Each row below holds a small network's activations on one input, seen along a few directions.
In each table, some parts of the input vary, and every possible input appears once, in random order.
A made-up example of a description, with smaller parts first: ring(8) and (point or ring(11) or (values(3) and line(4))).
Shared parts are said once, and a part with two or three values counts as separate values.

Other details of the inputs shift rows strongly along two fixed directions, in all tables alike. That doesn't count.

Rows:
x1: 41,72,-1,27,19,0,-4,35,-62,-27,3,29,-28,-52
x2: -35,-23,-8,-25,14,11,28,44,41,-1,-20,-78,-8,-16
x3: 28,4,-54,114,9,2,-35,-81,-15,-25,104,31,-12,36
x4: 40,88,-4,5,19,33,1,5,-25,-63,-6,-8,-24,-29
x5: -7,-33,-34,-53,33,-25,16,25,30,13,-36,-5,24,2
x6: -20,-31,-2,-59,26,-16,25,3,30,16,-52,16,36,-8
x7: 5,-52,-21,-46,30,-12,27,31,30,1,-39,-7,19,-14
x8: -22,-6,6,-57,0,8,13,34,32,7,-40,-54,2,13
x9: -1,-44,-6,-40,19,9,28,20,29,8,-44,11,38,-27
x10: 34,100,5,7,3,50,12,-11,-32,-54,-11,9,-13,-46
x11: 22,111,-4,-18,18,12,-14,-10,-24,-55,-1,-3,-8,-18
x12: -12,-83,-12,10,-32,-28,-30,-71,37,31,40,14,19,79
x13: -25,-28,8,-36,-3,-28,10,65,-4,39,-31,-16,-2,-10
x14: 23,32,18,84,-41,-17,-59,-64,-50,2,90,51,-21,46
x15: -35,-102,13,77,-40,-17,-16,-10,12,66,67,-28,-21,53
x16: -30,4,32,-57,-9,14,16,9,34,4,-53,-26,11,-2
x17: -37,-82,49,38,-74,-16,-21,-46,4,56,35,24,-2,60
x18: 30,75,15,28,10,20,1,22,-66,-17,-7,43,-11,-68
Each input here is: values(3) and (point or ring(5)).
Question: The inputs of x10 and x9 match in every part but the values(3) part. If x11 is changed in the same way as x10 into x9, which row does it become?
Answer: x12
Question: Which other rows does x1 become when the ring(5) part takes its other values? List them by row number.
Answer: x13, x14, x17, x18

Rows:
x19: -20,-35,33,27,-54,-5,-16,-37,4,34,33,10,-4,47
x20: -19,-40,-21,-46,46,-31,24,55,17,23,-40,-7,30,-38
x21: 40,77,-33,38,46,-21,-12,27,-72,-24,27,41,-10,-55
x22: -32,-26,6,-85,4,-12,22,41,33,16,-65,-28,23,-5
x23: -16,-4,-10,-83,19,-2,22,23,35,3,-60,-21,26,-4
x24: 0,-27,16,54,-39,3,-19,-6,-10,19,41,-9,-25,38
x25: 33,79,-6,27,8,15,-6,27,-56,-25,1,17,-30,-53
x26: -11,-35,12,29,-39,3,-22,-51,26,6,44,-20,-7,62
x27: 24,92,6,7,1,-6,-15,22,-55,-27,2,21,-18,-37
x28: -20,-16,26,44,-44,5,-19,-38,-2,13,43,-6,-20,33
x29: -19,-43,30,-61,2,-18,23,73,7,36,-64,-26,1,-30
x30: 48,91,-24,-5,44,16,-3,-28,-28,-64,-6,38,6,-25
x31: -12,-35,28,44,-54,-6,-27,-21,-2,27,43,-22,-29,44
x32: 4,-30,-1,38,-25,10,-13,-43,15,3,43,-9,-5,55
x33: 30,104,-25,-4,39,21,-5,-22,-17,-66,11,4,-4,-23
x34: -23,-41,12,-58,12,7,36,56,33,24,-60,-34,19,-36
x35: -19,-44,9,-79,18,-9,29,44,34,10,-70,-19,20,-19
x36: -15,-34,23,20,-45,-4,-20,-44,18,29,31,7,4,56
x37: -22,-57,-29,-66,47,-35,30,56,34,25,-48,-15,29,-25
x38: -3,-48,-16,24,-22,18,-17,-57,34,2,36,-12,0,71
x39: 31,89,-6,30,17,22,2,6,-54,-40,4,30,-17,-62
x40: -3,-52,21,41,-39,3,-18,-53,14,24,22,18,2,49
x41: 44,86,-17,13,29,21,4,-6,-32,-57,8,23,-5,-42
x42: -39,-25,19,-62,12,-5,27,52,38,19,-51,-53,9,-22
x43: -30,-44,31,-59,11,-6,34,53,14,36,-65,-17,15,-31
x44: 39,61,-60,-1,69,-6,-2,-7,-16,-46,12,44,15,-29
x45: 23,82,-14,26,24,15,2,7,-30,-47,5,12,-10,-33
x46: -8,-47,-11,61,-14,-23,-17,-32,-10,32,54,35,-2,28
x47: 14,-34,-11,29,-26,20,-13,-65,28,-6,34,4,3,47
x48: -19,-46,14,54,-48,7,-11,-33,-1,21,35,-4,-17,42
Question: What do these inputs look like to the network?
Answer: line(5) and (point or ring(5))
Question: The inputs of x28 and x33 match in every part but the line(5) part. If x39 is changed in the same way as x28 into x33, which row does it become?
Answer: x47
Question: Which other rows agree with x25 in the line(5) part? List them by row number.
Answer: x21, x24, x27, x29, x31
Question: Which other rows does x22 become when the ring(5) part takes its other values? List them by row number.
Answer: x26, x32, x35, x41
Question: Which other rows does x36 become when the ring(5) part takes its other values? List them by row number.
Answer: x34, x40, x42, x45

Rows:
x49: 0,-4,26,34,-34,9,-7,-15,-14,8,16,12,-14,15
x50: -9,-19,10,-46,-5,-8,9,47,9,22,-32,-27,5,-14
x51: -2,10,-1,-46,13,-6,20,59,-7,7,-48,-14,0,-30
x52: 18,73,-15,16,11,15,-13,-35,-19,-40,17,26,4,-6
x53: -20,-60,0,-36,11,-8,21,20,39,16,-30,-34,4,10
x54: -20,-19,2,-50,21,-15,18,22,26,5,-41,-14,11,-1
x55: 39,65,-26,10,30,14,2,-2,-34,-36,-2,46,10,-40
x56: -18,-25,-9,-31,11,-8,20,48,14,16,-30,-35,-2,-10
x57: 27,66,16,33,-6,14,-15,-8,-46,-25,23,25,-15,-31
x58: -23,13,12,-41,24,-11,22,48,-7,11,-42,-9,6,-48
x59: -27,-119,-2,-22,0,-18,15,10,54,45,-16,-27,14,30
x60: -11,-2,20,27,-20,-5,-16,-23,-11,12,29,7,-4,8
x61: 29,-15,-4,35,-6,-4,-18,-36,-10,-4,29,36,-2,21
x62: -4,-40,-7,45,-33,17,-12,-57,26,3,41,-1,-1,59
x63: 41,75,-4,-2,25,8,-10,-4,-31,-45,2,23,-6,-34
x64: 16,18,-8,61,4,4,-10,-14,-33,-9,37,26,-13,-16
x65: -9,-10,13,39,-19,8,-1,-12,-4,4,22,-5,-17,13
x66: -25,-19,-4,-43,8,-20,15,42,9,23,-35,-19,7,-5
x67: -2,2,-1,19,-17,-12,-24,-20,-8,10,34,3,-4,23
x68: -48,-89,7,-40,-21,-6,16,-4,59,42,-27,-26,25,44
x69: 13,38,-12,32,-5,-10,-23,-21,-28,-10,37,22,-9,9
x70: 41,86,-17,14,18,22,-6,-17,-36,-46,9,37,2,-31
x71: -1,-42,32,54,-55,5,-21,-42,-7,28,44,14,-13,40
x72: 4,12,10,-59,21,0,17,37,11,-11,-52,-17,4,-27
x73: -2,34,-5,-65,49,-14,17,39,4,-17,-46,-10,14,-47
x74: -26,-96,25,-38,-26,-9,12,6,51,39,-30,-27,8,43
x75: 17,88,-15,5,18,-3,-13,6,-38,-34,8,14,-10,-23
x76: -10,8,20,-37,10,2,27,54,-11,10,-51,-8,-1,-44
x77: 34,89,-24,29,23,8,-16,5,-43,-43,29,7,-17,-33
x78: -1,-39,-5,41,-31,16,-19,-58,24,6,49,-6,4,48
x79: -7,-52,7,20,-22,-14,-20,-52,21,18,34,9,2,54
x80: -36,-17,20,-36,5,-10,23,39,10,23,-40,-16,5,-18
x81: -28,-57,-7,-42,10,-12,17,13,38,30,-28,-8,33,3
x82: -13,-37,23,58,-45,10,-20,-42,6,17,49,-11,-19,44
x83: -35,-44,4,-41,-6,-21,13,34,25,34,-31,-27,7,15
x84: -2,8,-5,-54,20,10,29,36,9,-5,-56,-7,17,-32
x85: 10,47,-2,30,12,11,4,7,-33,-22,10,8,-18,-30
x86: -15,-44,3,17,-32,2,-19,-55,27,20,34,3,16,51
x87: 0,12,0,-57,18,12,20,34,12,-5,-47,-13,19,-36
x88: -4,-32,37,49,-60,10,-23,-42,-3,21,40,5,-16,45
x89: 17,61,-4,40,16,-5,-14,-9,-47,-19,27,42,-4,-33
x90: 0,6,-7,-50,41,-3,19,38,17,-14,-36,-31,6,-37
x91: -19,-30,28,49,-48,-1,-26,-50,1,23,46,6,-11,49
x92: 31,61,-18,28,24,10,-6,-19,-19,-49,19,15,-15,-8
x93: 24,40,-1,23,-15,23,-14,-38,-11,-26,19,19,0,11
x94: -24,-106,9,-24,-27,-20,8,30,32,62,-21,-18,11,28
x95: 19,-13,9,16,-13,0,-14,-31,1,-3,20,16,-4,24
x96: 13,18,-19,21,6,17,-3,-26,1,-19,20,5,3,1
x97: -2,20,6,-50,8,-3,14,56,-2,3,-47,-24,-2,-29
x98: -32,-92,16,-38,-34,5,17,3,54,41,-32,-27,19,40
x99: 3,0,9,55,-19,8,-13,-26,-16,1,43,5,-18,8
x100: 23,56,-22,23,17,2,-8,9,-30,-25,20,3,-15,-22
x101: -2,-45,14,32,-53,-2,-18,-25,6,26,30,-1,-12,58
x102: -4,1,-11,-52,46,-23,16,35,10,-2,-40,2,20,-36
x103: 17,-4,-8,36,-1,2,-16,-40,2,-15,39,6,-11,24
x104: -16,-47,-2,22,-30,2,-11,-54,23,18,26,10,12,56
x105: 15,-10,12,53,-24,2,-15,-21,-28,11,32,36,-9,5
x106: -4,-34,-3,42,-35,19,-18,-59,26,3,43,-8,-1,56
x107: 10,28,-9,26,-7,5,-14,-4,-12,-14,25,-12,-17,8
x108: -4,36,-17,-41,36,-3,27,67,-4,-13,-45,-29,-5,-43
x109: -5,38,-3,-64,44,-10,18,38,7,-21,-52,-12,9,-39
x110: -19,35,6,-44,34,-8,28,56,-17,-2,-52,-4,4,-58
x111: 36,67,-9,28,0,4,-18,-4,-45,-25,23,27,-15,-15
x112: -11,6,-15,-45,32,-26,14,56,-3,12,-35,-6,15,-39
x113: -18,-54,23,44,-40,5,-15,-29,12,29,42,-17,-11,33
x114: -18,-24,0,-50,24,-17,18,21,22,8,-40,-11,12,-4
x115: 28,64,-29,31,21,23,-1,-24,-22,-45,19,19,-4,-14
x116: 41,78,-39,43,35,0,-11,8,-52,-39,28,31,-13,-37
x117: -21,-52,8,-40,6,-4,15,18,45,12,-29,-43,3,11
x118: -15,14,-13,-57,33,-2,24,29,14,-1,-46,-6,24,-33
x119: 5,-55,15,24,-35,-2,-15,-45,15,15,24,8,-5,55
x120: 39,75,-43,34,42,17,-1,-12,-34,-49,18,38,4,-39
Question: The inputs of x93 and x52 match in every part but one. If x111 is changed in the same way as x93 into x52, which row does it become?
Answer: x69
Question: What do these inputs look like to the network?
Answer: values(3) and line(4) and (point or ring(5))
Question: Start at x83 and move only the ring(5) part, one step at a time. The first step leads to x66. Which rows follow, in order?
Answer: x69, x67, x75
Question: Which other rows agree with x96 in the values(3) part and the line(4) part? List them by row number.
Answer: x62, x78, x106, x115, x120
Question: Which other rows does x110 become when the values(3) part takes its other values? List them by row number.
Answer: x76, x85
Question: Which other rows does x80 become when the line(4) part takes its other values? List them by row number.
Answer: x54, x68, x83
